A small network was shown many inputs. Here are its activations along a few directions, one row for each input.
In each table, some parts of the input vary, and every possible input appears once, in random order.
Descriptions start from the smaller parts, as in this example, which fits no table here: one of 6 places along a line, together with either a single point or one of 11 places along a line or (one of 3 separate values, together with one of 8 places around a ring).
Shared parts are said once, and a part with two or three values counts as separate values.
(in the rows, 128 means zero)

Other details of the inputs shift rows strongly along two fixed directions, in all tables alike. That doesn't count.

Table:
row 1: [115 119 122 114 129 146 140 107  93 126 177  96 141 139  99]
row 2: [113 131 146 126 118 141 130 121 107 128 158 135 130 144 113]
row 3: [128 144 113 116 131 131 105 156 114 141 130 111 132 131 106]
row 4: [120 145 133 115 129 127 130 135 117 124 137 124 121 129 123]
row 5: [125 119 120 103 120 130 103 138 134 139 122 134 141 116 117]
row 6: [133 114 118 138 119 125 109 137 125 157 118 115 146 125 123]
row 7: [207 163  61 127 144 127  58 235 159 147  82 154 127 130 177]
row 8: [107 101 148 122 119 123 122 103 107 147 151 116 146 134  94]
row 9: [143 131 139 154 128 105 169 121 172  93  69 156 108 126 216]
row 10: [125 132 134 133 136 136 131 111 112 128 151 116 116 137  96]
row 11: [134 140 129 143 133 137 140 117 127 127 139 119 114 130 116]
row 12: [165 134 123 135 126 118 128 161 176 108  69 171 127 127 212]
row 13: [162 152  66 114 127 136  49 215 117 177 118 103 157 128  97]
row 14: [106 101 121 115 138 139 126  90 100 137 158 106 157 122 103]
row 15: [163 161 104 148 125 119 131 169 158 114  85 153 113 141 198]
row 16: [117 118 134 111 128 120 133 121 134 130 117 131 130 119 125]
row 17: [115 108 136 141 132 131 131 103 132 139 139 112 126 116 106]
row 18: [136 111 120 122 128 128  97 136 135 132 137 137 142 120 106]
row 19: [118 123 146 122 129 143 123 114  95 127 170 129 124 131  81]
row 20: [127 112 136 130 136 119 127 118 140 125 132 132 128 120 120]
row 21: [110 132 135 140 112 135 136 106  96 144 160 106 136 141  86]
row 22: [112 137 142 108 120 139 124 124 109 123 152 125 121 126 109]
row 23: [113 144 169 146 124 121 196  90 135  90 129 149 101 142 171]
row 24: [102 123 162 142 130 117 203  79 152  91  96 137 103 113 165]
row 25: [110 117 164 153 138 113 193  72 159  82 113 144  95 117 166]
row 26: [122 114 106 112 130 125  95 151 124 152 118 115 145 122 100]
Description of these inputs: one of 2 separate values, together with either a single point or (one of 3 separate values, together with one of 4 places along a line).
Changing only the choice among 2 separate values turns row 15 into row 9. The same change can be made to row 19. Which row results? -> row 18
Which other rows does row 4 become when the choice among 2 separate values takes its other values? List them by row number. -> row 16

Table:
row 27: [171 145  83 105 118 134  53 214 134 155 105 152 154 134 152]
row 28: [113 109 154 147 126 120 162  78 139 115 126 127 122 118 128]
row 29: [114  88 122 113 127 133  76 123 104 166 162 112 160 124  51]
row 30: [144 140 110 146 127 122 132 148 133 134 108 124 131 139 164]
row 31: [ 87 117 176 105 121 119 172  80 125  97 136 139 115 119 128]
row 32: [195 168  71 130 140 133  75 219 152 136  92 144 120 133 173]
row 33: [108 136 132 133 130 139 117 116  79 155 180  87 130 146  45]
row 34: [111  95 129 139 126 135 107 104 107 166 152  92 149 123  61]
row 35: [121 110 154 122 129 115 131 114 151 111 112 158 121 122 139]
row 36: [110 136 147 109 120 150 109 120  87 138 181 123 125 134  62]
row 37: [114 146 166 135 133 134 184  92 129  85 148 143  95 129 139]
row 38: [125 135 123 145 131 121 160 121 146 117  92 122 118 117 164]
row 39: [ 98 111 152 114 131 125 162  89 123 112 139 124 125 118 117]
row 40: [158 171 125 152 135 121 170 141 163  90  94 152  89 133 197]
row 41: [160 138  78 125 121 131  71 189 124 166 120 117 157 140 137]
row 42: [118 106 159 144 136 116 167  83 151 102 115 144 110 117 151]
row 43: [112 125 148 131 124 130 160  95 116 114 145 125 128 138 139]
row 44: [130 138 131 142 130 116 179 115 166  94  83 139 106 115 194]
row 45: [156 135  83 115 138 126  87 183 147 144  93 128 144 118 152]
row 46: [115 110 119 108 118 142  86 135  85 164 177 107 163 141  67]
Changing only one part turns row 42 into row 45. The same change can be made to row 34. Which row results? -> row 38
Describe the family of inputs behind these rows. -> one of 4 places along a line, together with one of 5 places along a line
Which other rows does row 41 become when the place on the line of 4 takes its other values? List them by row number. -> row 28, row 40, row 44
Which other rows does row 37 become when the place on the line of 5 takes its other values? List them by row number. -> row 32, row 33, row 36, row 40
